A small network was shown many inputs. Here are its activations along a few directions, one row for each input.
Each table varies a few parts of the input and shows all the possible inputs, shuffled.
Descriptions start from the smaller parts, as in this example, which fits no table here: one of 5 places around a ring, together with either a single point or one of 11 places along a line or (one of 2 separate values, together with one of 6 places along a line).
Shared parts are said once, and a part with two or three values counts as separate values.

Other details of the inputs shift rows strongly along two fixed directions, in all tables alike. That doesn't count.

Table:
R1: [-12 -11  36  59 -32  -9  -7  30  -8  14  14]
R2: [  1   5  28  39 -34 -12 -13  42   7  11   3]
R3: [ 18  -1 -20 -61  41   4  19   2  34 -53 -41]
R4: [-25 -16  25  56 -21  -1   8   6 -35  22  27]
R5: [  4  15  21  22 -43 -10 -36  39  20  10  -6]
R6: [-27 -34 -11  19  18  17  23 -35 -52  19  42]
R7: [  4  25  35  28 -33 -21 -21  33  16  13  -4]
R8: [ 33  11 -20 -45   2  -4 -10  -4  22  -9 -23]
R9: [ 23   2 -27 -62  32  -3  23 -40  10  -4 -10]
R10: [-14  -4  20  43 -25   0 -11   9 -19  18  18]
R11: [ 37  10 -44 -81  28  11  -8 -22  30 -10 -23]
R12: [-16 -41 -41 -20  22  26  12 -51 -48   5  29]
R13: [-20 -16  18  57 -28  -2   1  -1 -33  18  27]
R14: [-17 -13   7  40 -22   3  -9   4 -24  17  24]
R15: [ -5 -37 -28 -32  33  22  29 -47 -36   4  14]
R16: [-44 -27  21  59  10   8  37 -13 -46   9  28]
R17: [ -1  32 -46 -49  66  14  19 -40  25 -36 -25]
R18: [ 56  68   3 -58 -19 -35 -42  32  78  -8 -54]
R19: [ 16  32  30  -3  -9 -18 -23  71  72 -43 -44]
R20: [-19   7 -44 -26  55  16  44 -52 -14 -28 -13]
R21: [ 25  18   3 -29   6  -7 -18  11  33  -3 -10]
R22: [-40 -19  20  49  12   6  31 -10 -34   6  25]
R23: [-22 -48 -21   7   0  28  18 -38 -58   6  25]
R24: [-30   0  32  60   4   4   6  19  -8   4  21]
R25: [ 39  22 -22 -69  27  -1 -12  -2  35 -10 -26]
R26: [ 27  -3 -32 -59  20   4  14 -30  13 -10 -15]
R27: [ 26  46  28  -4 -22 -20 -34  50  60   5 -12]
R28: [  3   5  12  24 -37  -3 -25  32   7   6   0]
R29: [-30 -42   8  43  -6  10  23 -15 -50  18  31]
R30: [ 38  30 -25 -67  19  -4 -22 -14  29  -6 -23]
R31: [-14   1  30  57 -31  -3 -26  25  -9  20  25]
R32: [ -4 -23 -34 -33  31  12  27 -63 -45   5  18]
R33: [  2  10  20  29 -33 -11 -25  20   3  10   2]
R34: [-32 -28  10  46 -10   7  18 -14 -46  23  38]
R35: [-23 -37   3  30  -5  12  17 -11 -38  14  26]
R36: [ 26  -2 -46 -69  25  15  -3 -32   6 -10 -11]
R37: [ -8   9  32  41 -29 -10  -9  29   0  21  12]
R38: [-40 -10 -38   3  53  26  44 -49 -33 -19   7]
R39: [ -1   1  27  40 -43  -4 -27  41   6  10  -1]
R40: [ 46  44  10 -39 -17 -22 -36  39  65  -9 -41]
R41: [-13   9  36  52 -33 -12 -19  31  -6  19  13]
R42: [ -5 -34 -39 -27  25  14  29 -66 -49   3  22]
R43: [-28  29  21  50   0  -5  -4  25  22 -16 -10]
R44: [-14 -11  29  56 -29  -3 -13  39  -7  17  18]
R45: [-26 -40 -12  21   7  11  27 -49 -65  12  35]
R46: [-17  19  47  55 -13 -17   1  32  13   0  -1]
R47: [ -8 -11  22  53 -50  -2 -18  31 -11   8  10]
R48: [ 31  11 -21 -48   8   1 -16  -1  26  -5 -21]
R49: [ 27  -7 -47 -75  31  13   6 -36   0  -9 -18]
R50: [ -7 -42 -41 -28  21  15  23 -63 -49   1  16]
R51: [ 13  11   8 -13  -4 -13 -10  11  19   2 -11]
R52: [ 28  21 -10 -48  14 -13   8 -20  20  -2 -15]
R53: [-15 -33 -26  -6  13  16  18 -46 -48  11  24]
R54: [-38 -49   7  54  -4  14  20 -12 -55  20  44]
R55: [ 30  12 -15 -49   6  -5  -3  -2  23  -7 -26]
R56: [ 12  10   7 -15  -2  -9 -11  13  20   3 -10]
R57: [ -3  14  27  14  -9  -4  -8  62  49 -35 -30]
R58: [  1  -3 -26 -35  30   7   9 -38 -16   7   9]
R59: [ 27  -3 -47 -79  23   8   5 -41  -1 -12 -23]
R60: [ 42  65  21 -22 -27 -30 -46  46  69   0 -30]
R61: [ 13 -10 -39 -50  17   5   8 -40 -11  -2  -6]
R62: [-23 -39  -2  26  -9  19  14 -10 -36  15  26]
R63: [ -4 -27 -41 -59  58  26  39 -25  -1 -46 -17]
R64: [-23 -30  15  55 -26  11  -1  16 -30  15  27]
R65: [  0  44  -4 -16  29  -2   3  -6  39 -33 -34]
R66: [ 28  53  32  -2 -29 -27 -38  48  54   7 -21]
R67: [-19 -51 -20  11   4  26  26 -38 -59   6  25]
R68: [  9 -25 -35 -47  33   9  32 -46 -24  -4  -2]
R69: [ -6  16  35  42 -30 -13 -18  37   9  19  12]
R70: [-34   0  42  74  -9  -4   8  29 -12   7  21]
R71: [-16 -35 -25 -19  32  14  36 -53 -45  10  23]
R72: [-18 -13  18  53 -38   0 -22  25 -18  17  18]
R73: [ 14  30  39  23 -35 -29 -24  47  40   6 -10]
R74: [ 19   8 -25 -63  31  -2  13 -28  18   2 -13]
R75: [ 16  37  33  11 -27 -26 -32  51  50  10 -11]
R76: [ 27  23 -16 -47  16 -14   3 -20  15   0 -17]
R77: [ 16  -5 -37 -51  16   3   2 -37  -4  -3 -11]
R78: [-44   9  28  87 -13   1  11  20  -5 -10   5]
R79: [-16 -17  28  62 -36   8 -18  37 -11  12  25]
R80: [-18 -46 -22   6  -3  19  20 -38 -56   3  19]
R81: [ -5  17  38  44 -34 -16 -21  31   2  17   4]
R82: [  9  24  35  13 -15 -15 -16  70  63 -41 -39]
R83: [ 11  35   8 -33  29 -12   4   7  37 -14 -27]
R84: [ 45  52  -2 -73  27 -11 -27  56  95 -60 -66]
Each input here is: one of 6 places along a line, together with either one of 3 separate values or one of 11 places around a ring.
The inputs of R42 and R30 match in every part but the place on the line of 6. If R50 is changed in the same way as R42 into R30, which row does it become?
Answer: R12
Change only the place on the line of 6 in R8. List by row number the other rows that result.
Answer: R11, R39, R48, R49, R67
Change only the place on the line of 6 in R24. List by row number the other rows that result.
Answer: R16, R22, R46, R70, R83
Change only the choice among 3 separate values in R17. List by row number the other rows that result.
Answer: R24, R84
Change only the choice among 3 separate values in R57. List by row number the other rows that result.
Answer: R43, R83

Table:
R85: [-14 -16   2  14   5   5  14  -3 -14  -4   7]
R86: [  0   8  -4 -14  19  -2  10  -9   7  -7  -7]
R87: [ 16  15  -5 -31  14  -7  -1   0  21  -6 -14]
R88: [-12  -6  -3  14  -1   5   4 -12 -17   6  12]
R89: [  3 -12  -8 -16   9   5   8  -5  -4  -5  -1]
R90: [ 23  41  16  -6 -21 -19 -34  36  46  -1 -23]
R91: [-13  -7   3  13   9   3  14  -5 -10  -4   4]
R92: [ -9  -9   4  23 -13   5  -4   2 -14   9  13]
R93: [  8  14  -7 -25  20  -4   7  -8  14  -7 -11]
R94: [ 15  -2 -10 -23  -3  -5  -4 -20  -9  17   5]
R95: [  2 -12  -9 -14  10   6  10  -5  -2  -7  -2]
R96: [ 31  32   9 -31  -6 -16 -21  30  49 -10 -28]
R97: [-10  -6   4  10   6   1  10  -5 -10   2   9]
R98: [ -7 -17  -7   8  -5   9   1 -10 -19   5  12]
R99: [-11 -16  -6  12  -3   9   3  -6 -17  -1   8]
R100: [ -3 -12  -8   3  -4   8   0  -4 -10  -1   4]
R101: [-9 -6 -2 14 -5  5  1 -1 -9 -2  3]
R102: [ -7 -13   0   4   5   5   9   0  -7  -6   3]
R103: [ 18   9 -13 -29   1  -1 -11   1  16  -6 -14]
R104: [-15   8  58  83 -53 -14 -28  68  12  15  12]
R105: [  6  18  -9 -18  11  -2  -2 -10  12  -6 -12]
R106: [-6  5 -3  6  2  2  1 -8 -5  2  2]
R107: [  7  -9   2 -12   0  -6   5 -12 -13  17  11]
R108: [-14  -7  -4  16   2   7   8 -11 -16   0   7]
The inputs of R87 and R90 match in every part but one. If R85 is changed in the same way as R87 into R90, which row does it become?
Answer: R101
What is each input in this table made of?
Answer: one of 2 separate values, together with either a single point or one of 11 places around a ring
Change only the choice among 2 separate values in R93. List by row number the other rows that result.
Answer: R106
